A small network was trained on made-up records. Each row is its average activation on records with the value named, seen along a few directions.
Values that are neighbours, or in one group, have similar rows; names and order tell nothing.
(in the rows, 500 means zero)
Strong random noise was added to every row along 15 fixed directions; ignore it. To show where, here is one row again and again, with new noise each time:
[745 334 587 398 608 422 452 627 591 431 244 456 533 478 482 487 496 619
 610 190 445 533 436 426 378 451 829 360]
[406 705 351 621 445 452 533 462 390 546 377 483 531 648 653 437 279 414
 452 611 549 425 546 578 701 790 294 511]
[620 519 513 467 602 568 329 258 562 170 725 196 536 200 745 530 485 549
 410 808 545 438 548 555 623 435 795 656]
[328 623 563 540 472 250 434 465 391 527 390 544 491 548 523 622 237 438
 394 458 399 376 422 621 437 530 644 492]
[185 598 392 477 575 283 766 660 623 173 648 582 329 496 570 650 453 544
 554 485 698 541 400 550 660 423 322 740]
[650 523 452 404 612 504 374 402 504 316 553 310 431 578 695 588 329 583
 705 479 695 360 441 318 549 625 392 485]
[420 698 567 443 583 411 391 429 591 690 655 534 361 540 380 455 634 605
 529 464 611 630 483 383 542 345 448 351]
[541 399 658 613 443 471 612 482 404 468 618 419 374 494 604 196 608 559
 302 685 361 539 591 468 515 690 403 423]
[467 403 315 507 666 760 451 651 579 530 397 540 738 559 403 487 462 503
 524 391 534 518 597 417 541 527 600 617]
[660 609 491 691 390 751 279 305 576 642 562 403 403 547 342 449 608 488
 513 638 327 544 506 326 533 847 408 534]
[455 303 407 372 689 689 450 529 670 251 574 400 451 405 392 704 682 532
 370 479 497 390 635 339 464 358 519 836]
[390 457 310 579 292 670 668 364 330 631  67 229 583 387 463 582 489 286
 414 577 253 558 466 694 565 468 693 698]
[446 527 418 653 563 655 496 582 544 562 529 693 615 466 428 396 369 215
 274 512 396 537 493 369 818 675 568 585]
[727 547 598 394 231 471 509 383 461 371 439 507 345 332 592 686 587 325
 574 764 539 523 420 643 449 295 414 662]
[522 647 373 724 558 619 347 641 732 661 286 630 569 612 321 299 631 580
 387 481 438 660 687 495 591 771 623 611]
[631 592 596 458 497 418 469 729 535 698 297 715 457 604 577 130 672 563
 548 630 822 805 690 576 470 316 495 451]
[631 571 593 508 544 402 292 502 827 302 711 561 362 483 491 669 723 926
 645 604 594 505 432 474 271 291 642 741]


Field SIR:
von: [697 604 502 386 368 535 485 274 647 348 637 517 457 203 368 837 768 474
 440 450 338 392 403 599 566 329 460 417]
rame: [248 579 486 525 606 492 441 385 511 755 501 498 554 433 376 505 529 475
 434 494 472 558 449 457 492 209 827 531]
ruz: [636 626 423 566 474 504 397 602 617 515 395 640 861 427 380 628 355 432
 757 284 402 535 437 706 488 621 741 287]
tep: [623 300 461 449 454 675 646 563 395 771 309 622 419 497 415 432 478 156
 386 280 445 577 319 201 715 370 507 484]
ropof: [486 567 342 673 444 604 467 527 596 748 325 659 532 705 482 466 552 478
 435 636 608 531 540 396 557 437 455 777]
ger: [446 672 526 459 596 365 309 355 549 636 554 505 718 397 538 518 567 710
 314 582 440 434 582 700 462 172 810 408]
pasaz: [835 570 372 275 443 574 525 557 748 265 688 688 669 350 565 770 695 577
 908 535 879 544 494 716 525 205 232 501]
doniv: [220 458 388 500 547 620 402 555 537 677 569 655 742 459 318 751 454 471
 542 395 551 461 408 609 375 189 757 679]
rimu: [375 283 577 553 532 470 630 612 569 391 669 360 285 556 349 403 584 665
 675 220 394 591 450 378 317 777 442 408]
The values of SIR form 3 separate groups.
List the group mates of ruz, in the order listed.
> rame, ropof, ger
List the group mates of von, in the order listed.
> tep

Field KEZEZ:
gapit: [402 433 518 514 592 435 495 635 476 595 359 490 401 698 531 434 424 534
 566 397 574 519 474 300 431 484 509 555]
resa: [525 419 640 462 428 452 597 412 318 304 615 416 311 362 647 404 554 370
 238 704 432 398 606 536 539 603 315 517]
veni: [464 601 237 369 609 680 385 317 525 586 558 329 671 466 484 653 521 474
 445 461 547 319 639 527 712 488 328 479]
gam: [520 803 393 713 373 299 517 367 776 645 455 588 510 509 323 685 626 678
 460 349 237 502 350 636 619 569 581 411]
tokip: [526 558 415 532 599 672 370 436 684 615 561 423 583 452 249 532 557 556
 686 200 480 656 386 347 580 588 699 267]
kupa: [740 325 527 328 572 415 507 552 407 399 260 520 852 528 649 614 391 642
 425 352 366 175 606 657 317 433 598 293]
bona: [480 625 523 640 668 524 318 435 703 480 779 539 409 525 441 451 519 613
 428 550 456 526 435 243 654 594 557 577]
kiso: [493 604 409 335 548 393 526 439 570 324 558 365 555 432 578 660 597 677
 654 482 648 391 636 730 437 403 379 410]
paf: [638 737 461 309 477 554 241 237 279 986 334 539 676 510 687 371 542 364
  85 825 637 357 799 604 653 111 442 376]
The values of KEZEZ form 3 separate groups.
List the group mates of gapit, in the order listed.
> kupa, bona
List the group mates of paf, in the order listed.
> resa
